These are the activations of a small network on made-up records, seen along a few directions, one row for each record.
Each row is followed by the record's values for the fields DOZUK, SEVOZ, DUR, GATU, NULUG.
A field that a record lacks is written none.
The largest differences between rows may come from other fields.
(in the rows, 500 means zero)
Random noise pushes rows far along 2 fixed directions. That doesn't count. These rows show it; they differ only by the noise:
[519 523 562 379 450 755 246 612 556 214 518 497 433 379 718 506 626]
[675 447 607 319 589 682 445 515 554 560 588 577 288 483 716 409 489]
[596 466 550 367 527 695 344 532 552 407 558 545 368 437 697 456 545]
[610 325 328 480 599 526 362 310 534 592 596 607 395 492 565 428 440]

[588 639 734 435 516 492 605 553 571 680 555 566 324 605 566 319 502] | DOZUK=vire SEVOZ=vudu DUR=mupen GATU=zubar NULUG=nunep
[416 622 776 455 355 569 521 639 611 336 489 431 456 510 561 464 615] | DOZUK=taz SEVOZ=bupo DUR=mupen GATU=none NULUG=nunep
[506 613 423 457 526 501 337 605 446 411 513 563 521 507 489 457 589] | DOZUK=vire SEVOZ=bupo DUR=vuso GATU=none NULUG=felos
[367 534 669 555 323 541 506 491 627 343 490 421 546 472 463 535 563] | DOZUK=taz SEVOZ=vudu DUR=vut GATU=robud NULUG=none
[407 405 254 684 488 309 385 279 518 557 529 551 571 540 353 458 449] | DOZUK=taz SEVOZ=vudu DUR=vuso GATU=none NULUG=nunep
[460 404 286 573 512 515 307 391 490 420 514 528 526 442 507 503 508] | DOZUK=taz SEVOZ=vudu DUR=mupen GATU=none NULUG=nunep
[579 408 269 564 643 256 558 310 432 754 549 613 524 618 335 439 391] | DOZUK=vire SEVOZ=bupo DUR=vut GATU=none NULUG=felos
[410 415 540 553 382 476 473 354 641 429 559 462 514 501 392 485 547] | DOZUK=vire SEVOZ=none DUR=mez GATU=toguk NULUG=felos
[559 580 504 434 591 521 546 677 399 541 449 512 490 519 567 524 487] | DOZUK=taz SEVOZ=bupo DUR=vuso GATU=none NULUG=nunep
[599 329 469 412 582 586 578 435 465 571 521 480 472 426 570 590 401] | DOZUK=none SEVOZ=bupo DUR=mez GATU=none NULUG=none
[531 439 131 603 612 291 310 301 436 627 579 659 530 574 348 395 470] | DOZUK=vire SEVOZ=bupo DUR=vuso GATU=none NULUG=felos
[455 530 448 471 426 598 244 495 542 269 544 508 500 419 544 467 628] | DOZUK=vire SEVOZ=vudu DUR=vut GATU=none NULUG=felos
[670 460 686 368 620 532 796 535 467 779 504 516 352 546 616 494 355] | DOZUK=taz SEVOZ=vudu DUR=mupen GATU=none NULUG=nunep
[581 539 730 364 498 629 664 616 506 504 480 448 439 472 604 560 479] | DOZUK=vire SEVOZ=bupo DUR=mupen GATU=robud NULUG=felos
[475 669 709 464 433 561 577 674 506 432 445 450 480 494 573 493 558] | DOZUK=taz SEVOZ=vudu DUR=mupen GATU=zubar NULUG=nunep
[310 700 728 496 293 590 464 724 569 161 420 350 609 452 461 552 694] | DOZUK=taz SEVOZ=bupo DUR=mez GATU=robud NULUG=felos
[482 760 962 379 368 599 583 701 660 469 544 469 319 582 571 323 649] | DOZUK=taz SEVOZ=none DUR=mupen GATU=robud NULUG=felos
[486 739 458 544 535 372 486 678 392 514 441 563 587 580 426 470 537] | DOZUK=taz SEVOZ=bupo DUR=vuso GATU=zubar NULUG=felos
[509 390 494 547 481 453 589 350 554 602 529 506 511 516 431 538 412] | DOZUK=vire SEVOZ=bupo DUR=vuso GATU=robud NULUG=none
[622 296 317 529 642 360 616 277 462 795 556 584 481 570 441 500 314] | DOZUK=none SEVOZ=bupo DUR=vut GATU=none NULUG=none
[332 596 282 613 369 446 122 482 521 181 509 522 636 451 397 472 682] | DOZUK=vire SEVOZ=none DUR=vuso GATU=none NULUG=felos
[609 324 664 421 529 543 750 367 577 690 557 482 407 509 545 550 354] | DOZUK=none SEVOZ=bupo DUR=vut GATU=toguk NULUG=none
[451 434 559 602 458 435 660 370 565 638 501 452 482 535 418 486 439] | DOZUK=taz SEVOZ=vudu DUR=vut GATU=robud NULUG=nunep
[514 291 523 493 490 604 591 343 550 509 518 432 464 411 551 583 422] | DOZUK=vire SEVOZ=vudu DUR=mupen GATU=toguk NULUG=nunep
[561 591 836 341 441 589 498 549 677 525 623 532 280 573 593 301 603] | DOZUK=vire SEVOZ=vudu DUR=mez GATU=none NULUG=felos
[482 600 274 590 588 352 538 595 293 521 381 493 674 518 380 580 480] | DOZUK=taz SEVOZ=bupo DUR=mupen GATU=zubar NULUG=felos
[621 483 544 406 615 571 563 550 462 640 522 528 376 497 616 456 438] | DOZUK=taz SEVOZ=vudu DUR=mupen GATU=none NULUG=nunep
[346 775 789 469 306 622 383 795 577 181 437 426 508 483 593 466 717] | DOZUK=taz SEVOZ=vudu DUR=vut GATU=none NULUG=nunep
[552 225 270 567 558 418 461 161 539 663 587 562 478 501 450 488 353] | DOZUK=none SEVOZ=vudu DUR=vut GATU=none NULUG=none
[533 731 627 488 572 354 610 652 457 715 499 579 399 676 459 299 525] | DOZUK=taz SEVOZ=vudu DUR=mupen GATU=none NULUG=nunep
[510 700 628 408 495 627 458 790 433 345 420 469 498 461 652 524 585] | DOZUK=taz SEVOZ=none DUR=mupen GATU=none NULUG=nunep
[574 717 660 323 562 693 518 896 369 369 406 484 476 443 709 572 575] | DOZUK=taz SEVOZ=bupo DUR=vuso GATU=none NULUG=nunep
[278 490 418 726 325 281 440 365 594 373 469 455 658 565 309 516 544] | DOZUK=taz SEVOZ=bupo DUR=mupen GATU=none NULUG=nunep
[658 555 917 195 487 814 637 733 550 439 500 445 316 418 829 541 511] | DOZUK=none SEVOZ=vudu DUR=mupen GATU=none NULUG=none
[378 373 688 574 322 518 498 265 769 481 608 443 392 526 439 401 548] | DOZUK=vire SEVOZ=vudu DUR=mez GATU=toguk NULUG=nunep

Here are new rows. What are their fields?
[433 733 692 425 429 614 487 847 445 266 387 428 564 466 609 585 613] | DOZUK=taz SEVOZ=bupo DUR=vuso GATU=none NULUG=nunep
[600 362 389 439 617 540 559 458 399 565 491 501 520 433 555 613 388] | DOZUK=none SEVOZ=bupo DUR=vut GATU=none NULUG=none
[419 483 351 619 432 447 352 401 524 411 505 515 592 474 426 511 520] | DOZUK=vire SEVOZ=vudu DUR=vut GATU=zubar NULUG=none
[509 387 268 549 595 452 491 452 394 546 466 500 579 472 448 574 439] | DOZUK=taz SEVOZ=bupo DUR=mez GATU=none NULUG=nunep
[602 331 581 366 511 693 558 461 524 478 517 457 433 388 685 617 424] | DOZUK=none SEVOZ=vudu DUR=vut GATU=none NULUG=none
[536 489 474 430 558 609 568 652 364 395 394 425 567 405 604 661 483] | DOZUK=taz SEVOZ=bupo DUR=mupen GATU=none NULUG=nunep
[505 263 504 509 480 612 554 296 581 508 540 442 446 410 548 573 423] | DOZUK=vire SEVOZ=vudu DUR=mupen GATU=toguk NULUG=nunep
[378 568 575 579 390 446 463 521 583 444 500 477 509 549 435 430 582] | DOZUK=taz SEVOZ=vudu DUR=mez GATU=none NULUG=nunep
[575 701 632 400 545 444 517 669 495 578 531 606 417 626 518 371 559] | DOZUK=vire SEVOZ=bupo DUR=vuso GATU=none NULUG=felos
[354 543 410 637 390 493 427 520 482 328 420 409 625 425 445 572 567] | DOZUK=taz SEVOZ=vudu DUR=mupen GATU=zubar NULUG=nunep
[687 224 375 460 675 428 705 239 447 836 551 553 423 526 518 532 262] | DOZUK=none SEVOZ=vudu DUR=mupen GATU=none NULUG=none
[484 510 402 517 547 487 514 588 396 479 430 468 582 475 485 573 489] | DOZUK=taz SEVOZ=bupo DUR=mez GATU=none NULUG=nunep
[477 483 285 657 594 229 513 360 453 756 535 618 520 649 300 387 420] | DOZUK=taz SEVOZ=bupo DUR=vuso GATU=none NULUG=nunep
[559 244 536 509 512 556 664 261 593 662 557 466 401 471 531 537 369] | DOZUK=vire SEVOZ=vudu DUR=mupen GATU=toguk NULUG=nunep
[551 433 743 467 475 448 672 370 680 737 607 530 299 639 510 335 453] | DOZUK=taz SEVOZ=vudu DUR=mupen GATU=none NULUG=nunep
[402 477 416 543 421 592 312 512 505 247 454 446 567 400 563 566 578] | DOZUK=taz SEVOZ=vudu DUR=mupen GATU=none NULUG=nunep
[352 529 427 594 428 466 436 559 462 319 428 427 642 454 416 576 571] | DOZUK=taz SEVOZ=bupo DUR=mez GATU=none NULUG=nunep
